Look-ups in named tables: a row name and a column name give one cell, copied from the table.

kuziza:
          guz  debu  bofed   zet   naf  liral
vum      3.15  4.08   1.27  3.64  4.67   2.68
san      4.21  3.32   5.98  5.10  1.89   4.78
rodoli   4.74  4.06   4.67  5.27  6.01   7.28
neruta   5.34  4.33   5.47  4.83  5.88   3.50
zofet    7.36  4.29   4.54  5.18  5.94   4.46
tad      1.94  4.60   5.15  2.50  3.05   4.19
gadiv    5.59  3.67   5.08  8.34  5.83   4.15
ket      3.65  3.84   4.84  4.24  5.34   5.97
pob      4.83  5.19   4.28  6.08  4.34   4.55
lezezuz  7.35  4.40   5.10  5.67  6.36   3.54
par      4.45  3.95   4.33  5.61  6.60   4.09

What is the debu of lezezuz in kuziza?
4.40
What is the liral of san in kuziza?
4.78
What is the guz of rodoli in kuziza?
4.74
What is the zet of pob in kuziza?
6.08
What is the naf of san in kuziza?
1.89
What is the debu of par in kuziza?
3.95
What is the liral of rodoli in kuziza?
7.28

rozasi =
	mikazab	zisu	sebif	saluno	vele	lop	topesi
tazeve	20322	24385	7935	19820	23079	56666	42193
noged	71691	35175	40433	63373	28650	41952	8690
vamu	3495	55437	75228	45364	48008	43095	33387
bebo	18588	23099	33293	46232	21423	42217	39980
busu	42621	31918	30941	47631	36700	47134	34366
gutupo	18553	23165	64807	34949	25260	15075	29722
vegi	44338	35766	49793	22118	28945	42290	11860
likame	34999	30315	25306	57451	41261	23953	19000
mer	58833	22168	28521	36189	24780	39881	20220
kenere	21541	33432	56574	19796	26785	16122	38898
bezok	40994	20801	51796	5612	56738	16695	17909
gibomuk	46319	43660	33907	61460	21666	50083	45298

topesi of tazeve is 42193
sebif of busu is 30941
lop of bezok is 16695
zisu of busu is 31918
zisu of tazeve is 24385
vele of vegi is 28945
vele of bebo is 21423
zisu of kenere is 33432
vele of bezok is 56738
saluno of likame is 57451
sebif of mer is 28521
sebif of kenere is 56574
topesi of kenere is 38898
topesi of bezok is 17909

fep =
	vitoti	zin	dabu
renat	63	60	57
tiz	73	50	57
tapilan	71	23	57
pimenot	86	44	65
vune	70	20	57

vune, zin: 20
pimenot, zin: 44
tapilan, zin: 23
vune, vitoti: 70
pimenot, dabu: 65
pimenot, vitoti: 86
tapilan, dabu: 57
renat, zin: 60
tapilan, vitoti: 71
vune, dabu: 57
Which row has the largest vitoti? pimenot

ramakam:
	gasava	dar	rimedup	vinus	molotel	kas	puvo
keni	134	145	169	144	125	164	106
ves	152	175	207	129	144	147	190
dufi	117	158	212	49	96	165	129
dud	123	150	182	94	127	143	143
fiv	228	110	141	200	159	216	110
dufazo	145	153	151	149	141	141	162
dofo	169	125	149	170	157	177	115
niligap	115	154	189	74	115	156	129
bomu	119	150	164	117	119	155	116
sokol	135	144	148	118	143	147	141
sisil	203	114	148	200	159	196	114
gemetav	109	162	179	83	102	169	107

ves, dar -> 175
niligap, vinus -> 74
dud, dar -> 150
dofo, vinus -> 170
dufi, puvo -> 129
dud, rimedup -> 182
sokol, rimedup -> 148
fiv, dar -> 110
sisil, gasava -> 203
dofo, molotel -> 157
sokol, vinus -> 118
niligap, kas -> 156
dufazo, molotel -> 141
Which row has the largest gasava? fiv

tapi
fields: tob, ver
zikilu: [59, 222]
suz: [13, 99]
fek: [184, 72]
mizadin: [32, 101]
zubu: [240, 207]
goliva: [210, 52]
nuvekin: [228, 202]
favasa: [185, 49]

What is the tob of zubu in tapi?
240
What is the tob of goliva in tapi?
210
What is the tob of nuvekin in tapi?
228
What is the ver of mizadin in tapi?
101
What is the ver of zikilu in tapi?
222
What is the tob of mizadin in tapi?
32
What is the ver of favasa in tapi?
49
What is the ver of suz in tapi?
99
What is the tob of suz in tapi?
13
What is the ver of zubu in tapi?
207
What is the tob of favasa in tapi?
185
What is the ver of fek in tapi?
72
What is the tob of fek in tapi?
184
What is the tob of zikilu in tapi?
59
What is the ver of goliva in tapi?
52
Row with the largest tob: zubu

Table keka
	rapo	duse	ribiv	leni	gemo	muted
tofefu	-351	-98	-98	130	-747	-742
melisif	355	486	491	250	-551	-848
met	-140	-95	-53	-427	-119	-334
rutuke	-66	-60	117	-983	563	-65
kuv	-306	-278	-349	221	-795	-727
gufu	-45	-20	82	472	-931	-880
muku	384	428	340	-5	-306	-568
gomu	412	722	663	-256	-85	-645
tizekeg	-419	-356	-434	-277	-394	-455

What is the muted of muku in keka? -568
What is the duse of melisif in keka? 486
What is the ribiv of rutuke in keka? 117
What is the leni of tizekeg in keka? -277
What is the rapo of met in keka? -140
What is the muted of gufu in keka? -880
What is the gemo of kuv in keka? -795
What is the muted of met in keka? -334
What is the leni of kuv in keka? 221
What is the gemo of melisif in keka? -551
What is the duse of gufu in keka? -20
What is the gemo of tizekeg in keka? -394
What is the leni of muku in keka? -5
What is the gemo of gufu in keka? -931
What is the rapo of tizekeg in keka? -419
Which row has the largest rapo? gomu

